These are the activations of a small neural network, seen along a few directions. Each row is one input.
In each table, some parts of the input vary, and every possible input appears once, in random order.
Descriptions start from the smaller parts, as in this example, which fits no table here: one of 2 separate values, together with either a single point or one of 11 places around a ring or (one of 5 places around a ring, together with one of 6 places along a line).
Shared parts are said once, and a part with two or three values counts as separate values.

Other details of the inputs vary at random and push rows far along two fixed directions, the same in every table; ignore that.
These rows show it; all are for the same input, with only those details redrawn:
  1   8 -13 -15  -3  -4 -30   3 -11  15  21   4   3
 17  24  16   2  -3 -28   4  -5  -9 -21   3   6   3
 12  15  16   7   1 -23  11  -7 -10 -21   1   5   3
 19  30 -14 -29  -9 -14 -40   2 -13   7  27   5   3
-32 -30  11  24   7   4  18   1  -6   5  -8   2   6
-41 -45  11  31  11   9  26   1  -4  10  -9   1   6
 19  30 -13 -28  -8 -13 -39   3 -13   6  26   5   2
 17  24  16   2  -2 -26   3  -5 -11 -21   3   7   2

Rows:
row 1: -19 -36  -5  30   6  22   9  24  11   0 -28 -15  12
row 2: -34 -24  11   5   7   9  19  -5  -1  -4  -6  -8 -14
row 3: -22 -33 -23  -4  -3  18  -5   0   8  30  -2   8  -1
row 4:  26  16 -13 -13  -8   1 -44  13  -3  -5   5   0  10
row 5:   4  -6   0   9  -4  -1  13   7   4   4 -11 -10  10
row 6:  -6  -5   4  14   3   6  12  12   0   4 -10  -8   9
row 7:  14  28  17 -10  10 -14   6 -13   5 -26  -6  11  -8
row 8:  19  24 -21 -15   0   7 -23  12   5  16  12  -2   2
row 9:   8  -7  -2  -1  -6  -2  15   7   4   0 -16  -5   6
row 10:  9 10 11  1  9  6 -1 -8  3 -4 -4  4  3
row 11:   5  13  36   5   5 -10  20  -7   4 -30 -17   5   4
row 12: -10 -29  -7  13   3  16  31   7  17  10 -22  -4   3
row 13:  -1  -7  -2  -1 -14 -10  14  -5  -7  -5  -3  -3 -13
row 14: -35 -38   6  33  17  14  27  -2   6  11 -13   4   1
row 15: -28 -21 -12  -4   3  18 -11  -2  -8  19  15 -12 -12
row 16:   5   2 -20 -11  -4  -1 -19  -4   4  18  10   5   1
row 17: -23 -13  -7 -23   5  18 -27   2   0  19  14   4   1
row 18:  0 -3  4 13  9  4  6  1  6  5 -4  5  4
row 19:  10   6 -24 -21 -13   1  -9   0   1  11  13   2 -18
row 20:  -6 -25 -22 -10  -3  21 -11   3   9  31  -2   7   2
row 21:  -6 -21   8  15  -4   2  12   1   2   9  -7   0  11
row 22:  21  31  20  -2   8  -7  19  -2  12 -29 -17   0  -3
row 23:  31  22   8  10  -2 -17  26  -3  11 -19 -16  -3   3
row 24:  -1   4  -6 -19   0  16 -33   4  -2  19  19  -2   8
row 25:  17  19  21  16  11  -3  28  -5   9 -24 -19  -5   0
row 26:   3  10 -12 -19   9   8 -30  -5   3  13  18   4  -4
row 27:  29  14  18   0 -14 -23  20  -5   0 -23 -14   8   5
row 28:  11  14 -29 -16 -20   6 -34  10  -8 -12  24  -9  -5
row 29:   9  20  11   6   6 -12  16 -14   2 -24   0  -4 -18
row 30: -12 -22 -27  -4  -5  21 -38  11  -4  10  10  -2  10
row 31: -8 -4  9 10  2 -7  6 -2 -8 -2  3  4  4
row 32:  -6  -4   8   8   6  13   7   5   0   0 -10 -10   7
row 33: -24 -35 -20  -8  -9  14  -8   2  -4  27   1   4   4
row 34:  11  17  22  -2  11  -2   9  -9  11 -19 -11   7  -3
row 35: -31 -21   5   8  13  15  23  -7   9  -2  -7  -4 -19
row 36:  29  20  13   6  -5 -18  13  -9   7 -15  -8   7   4
row 37: -23 -16 -22   3   6  15  -5   5   1  25  14  -3 -15
row 38:  10  25 -10 -34  -2   8 -30  13   4   8  10  -4   2
row 39:  7  8 10  5 -3 -6 -2  5 -3 -1  3  2  9
row 40:  21  20   8  11  -7 -24  26 -13   2 -25  -5   0 -16
row 41:   4   5 -17 -15 -14  -8 -15   0 -11  12  18  -8 -11
row 42:   6   4 -15 -17 -13  -6 -25  -2  -8  16  16   2   5
row 43:   5  10  30  12   7 -17  19 -16  -7 -30  -7   2   2
row 44: -31 -27   4  24   3   3  22  -1 -10   4  -3  -9 -10
Question: What is each input in this table made of?
Answer: one of 4 places along a line, together with either a single point or (one of 2 separate values, together with one of 5 places along a line)
Question: The inputs of row 34 and row 35 match in every part but the place on the line of 4. If row 39 is changed in the same way as row 34 into row 35, which row does it become?
Answer: row 44
Question: A walk changes only the place on the line of 5. It starts at row 27 and steps to row 21. List the rest of the walk in order.
Answer: row 39, row 24, row 11
Question: Which other rows does row 16 become when the choice among 2 separate values takes its other values? List them by row number.
Answer: row 42

Rows:
row 45:   8   2 -17  -1 -16 -13   2  -6 -13   0  11  -5 -18
row 46:  16   0 -23  -8 -18 -13   0   1  -9   3   0  -8  -6
row 47: -11 -36 -29   6 -17  14 -14  17  -5  31   5 -11   8
row 48:   8  29  19 -17  12  -7  -1  -8   0 -23   7   4 -19
row 49:  32  26  10  -6  -8 -13 -16   5   0 -18  -8   7  19
row 50: -13 -26  -6  14  -6   7  35   3   4   7 -16  -5   2
row 51: -40 -29  -3  -4  19  19  -2   0   4  32   9   4 -11
row 52:  12  14 -24 -15 -10  -5 -13  -3  -5   9  19   4 -16
row 53: -20   7  31   9  19   4   4  -9  -5 -20  -3   2  -2
row 54: -14 -16  10  15  11  27  16  10  24  -2 -22  -9   5
row 55:  22  37  -6 -26   5   0 -16  -9  10 -14  13  -3 -19
row 56:  23  18  -9 -15   1   9 -22   9  11  15   1  -4   7
row 57:  15  21  -2 -15  10  12 -37  16   8  -2   3  -1  16
row 58:  17  -1  36  36  -3 -18  55  -7  13 -40 -44   7  10
row 59:  -7   8   0  -8  -7 -14   4  -5 -11  -3  14   5  -8
row 60: -15 -35 -18  17  -9   9 -16  24 -10  20  -1  -1  18
row 61:   3   2  -2   0  -5  -4  11 -12   9  -5  -3   7 -14
row 62: -10 -13 -18  -3  14  25 -36  21   8  33   3   0  22
row 63:   0 -17 -17   2 -10  16  -5  16   3  21   2  -6  12
row 64:  32  29  -3 -17 -12 -14   6  -6   5 -13  -9   5  -3
row 65:   2 -15  21  36   1  -6  28   9  -5 -19 -20   0  26
row 66: -51 -36  27  32  21  20  19 -11  -1  13  -9   2   4
row 67:  14  21  -8 -18 -17 -29 -12  -6 -21  -8  23  -1 -12
row 68:   0   5   3 -19  -1 -11  -9 -10  -4  -1  12   7  -9
row 69: -33 -31  11  25  -6  -8   8  -6 -21  -2   6  -6   4
row 70:  15  22  20 -14   0 -21 -15 -16 -16 -19  15  12   3
row 71:  24  35  -7 -18   4  -8  -7  -8   6  -3  14   4 -17
row 72:   2   0 -24 -21   6  20 -13   3  14  32   2  -2  -3
row 73: -41 -32  -5   8   4  10 -13  -1 -12  21  18  -1   7
row 74:  11  13  33  24  15  -9  60 -11  19 -48 -43  -4  -9
Question: The inputs of row 49 and row 61 match in every part but one. If row 57 is changed in the same way as row 49 into row 61, which row does it become?
Answer: row 55
Question: What is each input in this table made of?
Answer: one of 5 places along a line, together with one of 6 places along a line
Question: A walk changes only the place on the line of 5. It starts at row 54 and steps to row 56. List the rest of the walk in order.
Answer: row 58, row 63, row 47
Question: Which other rows does row 46 become when the place on the line of 6 takes its other values? List them by row number.
Answer: row 45, row 47, row 60, row 67, row 69
Question: Which other rows does row 52 become when the place on the line of 6 takes its other values? List them by row number.
Answer: row 50, row 59, row 63, row 65, row 73

Rows:
row 75:   5  15 -28 -33 -12   0 -46   1 -13  17  34   0 -14
row 76: -15  -8 -23 -20   5  20 -39  11  -3  35  21  -3   2
row 77:  17   6 -22 -19 -14   2 -19   9   2  13   4   0   3
row 78:   7  21 -17 -39  -1   4 -47  -3  -4  21  31   3  -6
row 79:  31  25  23  12  -5 -33  21  -6  -3 -37 -14   7   9
row 80: -12 -13 -27 -12  -1  20 -39  14   0  33  16  -4   8
row 81:  11  14  17   5  -8 -28  16 -11 -11 -21  -3   4  -2
row 82: -28 -46 -12  19   3  31  12  13  13  22 -16  -9   5
row 83: -18 -24  21  29  13  12  38  -2  13  -8 -27   0   7
row 84: -28 -29 -18   0  -4   9  -8  -1  -8  22  14   1  -7
row 85:  21  36  13 -18  -1 -21  -4 -15  -4 -27  11   7 -14
row 86: -17 -19  23  29  14   7  30  -4   9  -9 -21   4   6
row 87:  17  18 -18 -22  -3   7 -29  10   2   8  11  -2   4
row 88:  36  34   0  -9 -10 -14 -10   4  -1 -18   1  -3   6
row 89: -1  0  3  6  6  3 -4  3  1 -1 -3 -1  5
row 90: -41 -40   4  15  15  27   9   3   6  23  -4   1   2
row 91:  24  33  23   4  -7 -35  15 -12  -9 -37  -2   1  -3
row 92:  13  24  21   2   0 -22  13 -11  -7 -30  -2   1  -5
row 93:  15  17 -30 -41  -2  20 -46  10   9  29  16  -1   0
row 94:  22  20  22  12  -7 -31  23  -8  -8 -28  -8   6   4
row 95:  11  25  16   0  -1 -23  13 -12  -8 -31  -1   4 -11
row 96: -18 -37   9  31   2  10  31   1   4   4 -24  -3   9
row 97:  0  3  5  5 -1 -3  2  1 -6 -4  3 -4  3
row 98: -42 -52 -14  22   9  26  35  -2  14  30 -10  -6 -16
row 99: -11 -22   9  23   6  13  31   5  13  -7 -27  -5   3
Question: What is each input in this table made of?
Answer: either a single point or (one of 4 places along a line, together with one of 6 places along a line)
Question: Which other rows does row 89 become when the place on the line of 6 takes its other values? List them by row number.
Answer: row 76, row 87, row 92, row 95, row 99
